These are the activations of a small neural network, seen along a few directions. Each row is one input.
In each table, some parts of the input vary, and every possible input appears once, in random order.
A made-up example of a description, with smaller parts first: one of 5 places around a ring, together with either a single point or one of 11 places around a ring or (one of 3 separate values, together with one of 4 places along a line).
Shared parts are said once, and a part with two or three values counts as separate values.
In the rows, zero is written as 128.

Other details of the inputs vary at random and push rows far along two fixed directions, the same in every table; ignore that.

A family of inputs:
x1: [163 138 132 121 117 130 128  82 123 119  90]
x2: [144 152 154 119 130 119 143  84 108 153  78]
x3: [130  77 132 178 166 124 110 179 126  95 192]
x4: [154 124 103 137 106 124  94  86 119 153 191]
x5: [149 132 146 114 130 130 142 122 121 161  99]
x6: [ 97 131 152 112 150 129 160 145 116  88  40]
x7: [139 138 140 121  85 123 134 117 123 163  67]
x8: [143 140 143 130  85 123 148 103 113 155  63]
x9: [145 163 159  77 119 120 149  90 109 145 104]
x10: [149 123 103 147 114 121 103  66 122 141 183]
x11: [134 131 102 142 121 133 116  88 124 172 186]
x12: [141 173 150  67 108 129 136  75 129 135  93]
x13: [108 155  66 110 114 104 121  68 145 176 174]
x14: [164 143 128 109 116 130 118  94 126 130  89]
x15: [120 128 126 145 123 143 119 205 138  94  77]
x16: [117 144 106 148 153 111 124 202 168  89  66]
x17: [142 133 117 141 196 104 109 179 169  62  84]
x18: [130 141  89 153  77 129 117  93 118 166 159]
x19: [106 142 170 105 161 139 125 158 141  61  91]
x20: [120 117 153 143 124 125 129 197 134 104  59]
x21: [102 116 128 118 144 152 149 165 142  85  80]
x22: [131 155 158 127  81 113 130  95 105 154  48]
x23: [ 94  84  95 137 143 155 126 193 155 108 180]
x24: [121 114  93 157 187 112 113 190 172 122 181]
x25: [136 160 148 127  81 111 141  81 104 157  45]
x26: [138 110 117 145 117 121 118 114 118 187 211]
x27: [163 142 149 120 124 114 121 101 103 134  92]
x28: [111 106 140 132 161 125 130 191 130  98 203]
x29: [ 99 130 100 123  96 138 117  81 114 159 177]
x30: [143 118 103 139 118 140 127 101 128 174 186]
x31: [147 158 134 108 120 135 117 106 117 157  93]
x32: [118 150 186 102 162 127 147 158 115  69  66]
x33: [132 116 137 127 166 152 132 201 150 101  87]
x34: [132 113 146 147 168 137 106 178 136  58  92]
x35: [113 129 132 153 127 143 121 197 134  87  73]
x36: [119 129 160 105 156 140 145 154 152  68  99]
x37: [124 141 121 104 106 125 110  87 128 150 211]
x38: [116  89  94 167 122 150 116 213 157 118 171]
x39: [150 109 116 158 120 110 116  73 107 153 196]
x40: [110  97 103 133 108 131 147 102 114 162 190]
x41: [129 169  95  99 124  91 119  57 155 163 203]
x42: [113  86 140 141 163 131 149 180 141  93 205]
x43: [ 89  78 112 147 149 135 128 196 133 111 187]
x44: [141  99 118 149 125 127 138 109 121 179 198]
x45: [ 96 100 128 140 164 136 122 166 162  75 206]
x46: [141  67 125 173 162 128 132 179 135  95 183]
x47: [160  96 108 145 118 120 120 110 120 164 208]
x48: [133 112 126 151 122 121 118 101 114 179 203]
x49: [112 170 125  90 101 135 141  57 113 138  61]
x50: [117 169 156  86  98 121 145  55  86 150  35]
x51: [110 120 144 103 144 139 151 167 127 103  56]
x52: [134 179 171  81 118 113 151  52 101 131  78]
x53: [105 124  91 119  97 139 113 102 122 161 190]
x54: [146 155 118 127  80 138 140 101 118 149  71]
x55: [119 122 148 141 174 147 121 194 137  87  88]
Each input here is: one of 5 separate values, together with either a single point or (one of 2 separate values, together with one of 5 places around a ring).
Question: The inputs of x6 and x52 match in every part but the choice among 5 separate values. If x29 is changed in the same way as x6 into x52, which row does it become?
Answer: x19
Question: The inputs of x30 and x54 match in every part but the choice among 5 separate values. If x5 is changed in the same way as x30 into x54, which row does it become?
Answer: x7
Question: Which other rows does x2 become when the choice among 2 separate values takes its other values? List them by row number.
Answer: x11
Question: Which other rows does x53 become when the choice among 2 separate values takes its other values? List them by row number.
Answer: x43
Question: List by row number the other rows that have the choice among 5 separate values in common with x4.
Answer: x1, x3, x10, x14, x17, x27, x34, x39, x46, x47
Question: Which other rows does x46 become when the choice among 5 separate values takes its other values? List them by row number.
Answer: x8, x40, x42, x44
